A small network was shown many inputs. Here are its activations along a few directions, one row for each input.
In each table, some parts of the input vary, and every possible input appears once, in random order.
Descriptions start from the smaller parts, as in this example, which fits no table here: one of 2 separate values, together with either a single point or one of 9 places around a ring or (one of 5 places around a ring, together with one of 6 places along a line).
Shared parts are said once, and a part with two or three values counts as separate values.

Other details of the inputs vary at random and push rows far along two fixed directions, the same in every table; ignore that.

Table:
r1: 17 -33 -36 85 37 44 13 41 -9 -28 47 -47 22 23 15 -7
r2: 14 53 -33 27 62 -60 36 33 46 -29 54 26 64 -10 -52 -45
r3: 18 -1 18 -81 -69 -32 -7 -33 -31 44 -27 20 -35 -23 -25 13
r4: -15 22 47 -85 -32 -61 -54 -9 -21 49 -13 71 -48 -23 -33 -7
r5: 1 -43 -33 62 0 68 48 2 -10 -35 5 -70 23 19 26 27
r6: 30 22 31 -45 -8 -53 26 27 -24 51 -22 44 7 -24 -90 -14
r7: -15 -2 -67 42 36 17 26 13 43 -61 5 -46 39 -13 45 -21
r8: 44 24 -56 20 48 -55 15 33 4 -20 59 -13 48 -12 -67 -67
r9: 39 15 6 -55 -20 -66 -42 12 -27 51 25 46 -26 -21 -46 -30
r10: -12 -2 -37 64 57 20 5 12 64 -51 18 -24 41 3 44 11
r11: -6 1 -64 54 21 10 30 -7 43 -54 56 -39 47 3 44 17
r12: -44 -13 28 -30 -43 58 34 -45 -2 -24 -58 -10 -27 6 39 20
r13: -15 -38 13 22 -5 56 -23 -2 -8 -18 -23 -21 -20 30 22 -3
r14: 7 7 46 -75 -50 -14 14 -21 -22 35 -59 34 -30 -9 -44 -8
r15: 9 -44 -7 28 -23 45 -6 9 -23 11 5 -28 -16 7 40 37
r16: 40 92 -31 58 75 -67 2 27 -25 36 36 -32 64 26 -30 -65
r17: 7 30 -26 -44 -6 -62 0 -9 -3 5 31 18 6 -34 -27 -21
r18: -17 -32 73 -84 -89 17 -52 -39 -39 58 -76 36 -81 3 14 41
r19: 0 38 49 -100 -13 -78 -35 -11 -6 53 -32 75 -36 -44 -55 -14
r20: -38 -15 35 -12 -36 26 -26 -29 12 5 -13 24 -30 16 48 52
r21: -29 -25 -24 51 13 67 5 -12 2 -60 34 -44 -8 27 66 -9
r22: -26 -4 3 9 -25 38 39 -45 11 -32 18 -13 5 20 31 37
r23: 28 47 -27 2 36 -91 -21 30 20 12 95 51 24 -17 -38 -32
r24: -41 -34 32 -41 -75 59 -19 -57 -26 4 -27 -2 -69 8 81 46
r25: 30 28 28 -101 -44 -76 -9 -2 -16 64 -45 60 -22 -40 -68 -19
r26: 49 20 -18 9 64 -76 -16 68 11 32 14 23 37 -38 -77 -31
r27: 47 19 -57 32 55 -61 22 72 19 7 25 -5 63 -35 -57 -36
r28: 2 -36 -26 90 51 45 -2 51 3 -31 19 -42 29 26 5 -5
r29: -30 -12 -32 65 55 35 -13 21 22 -63 32 -32 19 22 30 -32
r30: -3 -31 30 -17 -46 50 -12 -27 -33 6 -13 -6 -47 24 23 8
r31: -1 -35 -3 8 1 43 -16 -6 17 -13 -52 -30 -10 -1 36 12
r32: -21 -49 33 5 -20 87 2 -32 1 -21 -75 -34 -32 24 43 25
r33: 27 6 26 -33 -3 -62 -43 43 -27 66 0 51 -12 -22 -66 0
r34: 10 38 -28 23 91 -55 -5 41 32 -32 36 12 38 -18 -53 -71
r35: 6 42 -5 -30 2 -59 17 2 32 11 11 46 25 -26 -27 -1
r36: -35 -17 45 -5 -50 57 7 -49 -8 -9 9 12 -41 35 54 49
r37: 7 -47 -50 56 -7 54 32 6 -1 -27 3 -74 26 2 46 38
r38: 24 8 53 -38 7 -36 -4 23 -22 54 -34 44 -13 -17 -80 -1
r39: -63 -37 93 -35 -72 104 14 -84 4 -4 -88 10 -62 32 72 92
r40: -30 -20 -37 39 4 57 37 -29 9 -69 17 -59 13 14 51 0
r41: 10 59 24 -21 -29 -24 -15 -36 -51 85 -45 -16 -8 22 28 16
r42: -26 -5 -20 79 52 32 -3 17 39 -57 47 -15 31 34 30 -3
Each input here is: one of 2 separate values, together with either a single point or (one of 4 places along a line, together with one of 5 places around a ring).
Q: The inputs of r36 and r23 match in every part but the choice among 2 separate values. If r30 is changed in the same way as r36 into r23, which row does it become?
A: r9
Q: Which other rows does r35 become when the choice among 2 separate values takes its other values? List them by row number.
A: r2
Q: Which other rows does r32 become when the choice among 2 separate values takes its other values? List them by row number.
A: r31
Q: Which other rows does r40 become when the place on the line of 4 takes its other values? List them by row number.
A: r5, r8, r22

Table:
r43: 19 26 -13 -1 37 -70 -21 37 8 12 60 40 17 -19 -51 -28
r44: 12 7 -41 30 42 -27 17 36 32 -25 34 -1 41 -19 -20 -19
r45: 3 25 -17 23 28 -10 18 -1 13 -12 15 -15 30 5 -3 -9
r46: -23 -9 23 -39 -52 31 3 -51 -10 9 -48 -9 -31 1 41 38
r47: -11 4 50 -72 -73 -3 -4 -45 -38 39 -19 36 -51 4 -3 21
r48: -13 -11 -24 68 47 42 8 12 37 -52 11 -33 30 22 32 -7
r49: 16 47 -7 -6 45 -67 10 30 15 9 22 33 33 -18 -61 -40
r50: -12 -9 -36 32 25 26 11 7 29 -41 -8 -32 22 -5 34 -7
r51: 24 21 -12 -6 36 -66 -14 39 23 5 42 44 24 -22 -61 -30
r52: 17 27 -12 -7 36 -63 -19 31 -2 2 60 34 11 -14 -58 -49
r53: 17 16 -45 24 37 -27 19 15 14 -29 46 -16 37 -8 -22 -36
r54: -48 -46 -16 90 14 118 12 -21 21 -69 -8 -76 4 48 111 39
r55: -18 -5 54 -79 -64 2 10 -35 -24 26 -46 39 -45 -13 -20 22
r56: -33 -19 35 -29 -43 37 -25 -37 -13 8 -35 5 -47 8 46 34
r57: -12 13 45 -73 -66 -11 -19 -44 -29 47 -33 34 -49 -2 13 23
r58: 50 20 -22 2 40 -63 -22 53 -17 40 6 4 22 -22 -63 -48
r59: -17 -4 58 -74 -52 -3 -25 -34 -9 34 -52 45 -52 -8 -3 21
r60: 11 -59 -65 111 41 89 21 35 3 -59 1 -105 36 28 52 -7
r61: -27 -50 -6 35 -7 85 13 -18 19 -56 -15 -39 -11 23 59 20
r62: -10 -15 0 -3 -28 26 18 -26 4 -7 -10 -14 -3 0 30 38
r63: 8 -6 68 -48 -52 7 -8 -16 -54 73 -71 17 -42 8 -24 30
r64: 14 -40 7 16 -23 41 1 10 -25 22 -36 -29 -11 6 13 33
r65: 30 38 -24 -4 23 -74 -7 28 5 19 61 33 25 -17 -44 -29
r66: 3 30 -1 11 11 -18 3 -3 -2 6 23 6 12 12 1 -11
Q: What is each input in this table made of?
A: one of 4 separate values, together with either a single point or one of 5 places around a ring
Q: The inputs of r58 and r64 match in every part but the choice among 4 separate values. If r50 is changed in the same way as r58 into r64, which row does it become?
A: r44
Q: Which other rows agree with r55 in the choice among 4 separate values? List them by row number.
A: r47, r52, r53, r60, r61
Q: Which other rows does r48 become when the choice among 4 separate values takes its other values? List them by row number.
A: r51, r59, r61
Q: Which other rows does r65 become when the choice among 4 separate values takes its other values? List them by row number.
A: r47, r57, r66

Table:
r67: -7 -14 35 -42 -49 27 36 -29 0 0 -41 15 -19 -11 -5 32
r68: -19 18 51 -37 -7 -32 -25 -5 0 33 -17 56 -24 -3 -20 19
r69: 18 -33 -43 109 52 63 9 42 6 -26 -4 -86 39 26 53 15
r70: 2 3 -32 10 54 -48 -29 35 31 -12 36 27 23 -24 -29 -48
r71: -40 -41 55 -36 -39 40 -2 -26 -4 -4 -26 28 -40 10 11 36
r72: -23 -4 46 -18 -53 26 -12 -43 -4 29 -18 20 -37 21 44 48
r73: 24 -19 26 -48 -44 -14 -28 16 -41 58 -49 9 -34 -12 -27 7
r74: -14 -1 1 17 -4 31 -5 -24 -1 -24 12 -14 -11 34 45 -7
r75: 7 -4 -1 1 -1 -9 -5 -4 4 -13 45 17 -6 5 -16 1
r76: 24 23 -46 -3 31 -49 9 28 34 -11 9 5 39 -36 -38 -41
r77: -46 -33 -9 68 30 98 2 -15 25 -73 -10 -59 1 32 84 5
r78: 17 4 41 -36 -29 -3 -17 -1 -57 60 -47 11 -30 7 -37 -9
r79: 20 42 -24 2 49 -44 26 14 23 -8 13 -2 40 -10 -41 -56
r80: 18 24 -53 3 27 -59 -2 22 7 -7 47 0 27 -31 -19 -35
r81: 5 33 34 -49 -24 -30 13 -19 1 39 -41 39 -2 -17 -27 25
r82: -5 35 -13 0 4 -20 7 -14 -15 -7 19 -11 7 -2 -8 -20
r83: -28 6 33 -29 -58 19 11 -42 -19 28 -29 3 -26 8 40 57
r84: 52 -6 -24 17 42 -32 4 62 -18 16 26 -2 19 -1 -65 -28
r85: 22 16 -41 8 31 -50 -33 20 20 -9 58 12 19 -17 -20 -38
r86: -30 -47 -38 61 -12 86 40 -19 8 -67 16 -68 15 21 74 37
Q: What is each input in this table made of?
A: one of 4 separate values, together with either a single point or one of 4 places along a line
Q: The inputs of r70 and r77 match in every part but the choice among 4 separate values. If r73 is changed in the same way as r70 into r77, which row does it become?
A: r78
Q: Which other rows agree with r69 in the choice among 4 separate values? List them by row number.
A: r68, r72, r81, r83
Q: Which other rows does r75 become when the place on the line of 4 takes its other values? List them by row number.
A: r67, r71, r86

Table:
r87: -1 -56 -48 67 8 80 6 14 32 -57 -13 -62 19 10 60 28
r88: 4 -59 -33 69 12 82 22 13 26 -56 0 -54 21 10 51 22
r89: -9 -39 83 -95 -101 32 2 -47 -39 43 -70 41 -77 5 -20 50
r90: -7 -36 59 -94 -94 30 -22 -48 -33 44 -84 30 -71 -13 4 33
r91: -48 -25 -22 71 18 75 0 -18 31 -81 45 -30 3 36 70 7
r92: 3 48 -8 -32 36 -85 -47 13 14 0 62 61 0 -17 -36 -59
r93: -19 -39 -32 90 45 84 28 28 32 -59 -10 -61 30 14 54 14
r94: -10 -52 -43 69 5 79 32 0 -8 -61 18 -79 11 23 58 21
r95: 5 47 -21 5 52 -83 -39 32 36 -8 82 50 22 -16 -36 -40
r96: 40 53 -38 16 37 -80 -11 46 -3 33 45 14 51 -9 -46 -43
r97: 31 51 16 -19 40 -73 -4 24 -15 30 18 33 19 0 -88 -40
r98: 22 36 -2 -31 37 -74 -21 43 -2 26 -6 39 11 -37 -71 -60
r99: -11 -20 -23 81 39 75 21 -4 21 -36 -11 -65 24 33 51 26
r100: -34 -24 103 -85 -84 29 7 -41 -38 51 -87 40 -73 4 -15 42
r101: -16 -33 58 -81 -102 17 -9 -51 -49 58 -60 16 -68 -9 20 73
r102: -10 -17 -17 73 27 60 4 -5 15 -36 -27 -63 27 20 62 26
r103: -13 85 -18 -69 5 -100 52 -40 57 -25 41 65 38 -50 -45 -29
r104: 43 48 -4 -5 22 -80 5 31 -17 49 41 34 30 -7 -57 -36
r105: -7 -47 -58 57 8 58 9 -3 2 -45 4 -84 8 5 69 1
r106: 43 54 -31 -4 37 -83 -12 33 -10 32 32 8 25 -10 -44 -64
r107: 38 52 -19 10 31 -73 8 38 -14 28 52 16 35 3 -68 -57
r108: -45 -8 94 -81 -79 19 -21 -67 -16 32 -21 68 -85 12 31 62
r109: -17 -34 62 -83 -100 34 3 -52 -54 62 -47 22 -65 -2 8 73
r110: -6 -13 -32 58 42 50 -1 -1 12 -38 -22 -69 28 22 54 -11
r111: 22 30 -27 11 61 -73 -11 63 21 13 17 29 37 -28 -67 -42
Q: What is each input in this table made of?
A: either a single point or (one of 4 places along a line, together with either a single point or one of 5 places around a ring)
Q: Which other rows does r90 become when the place on the ring of 5 takes its other values? List them by row number.
A: r98, r105, r106, r110
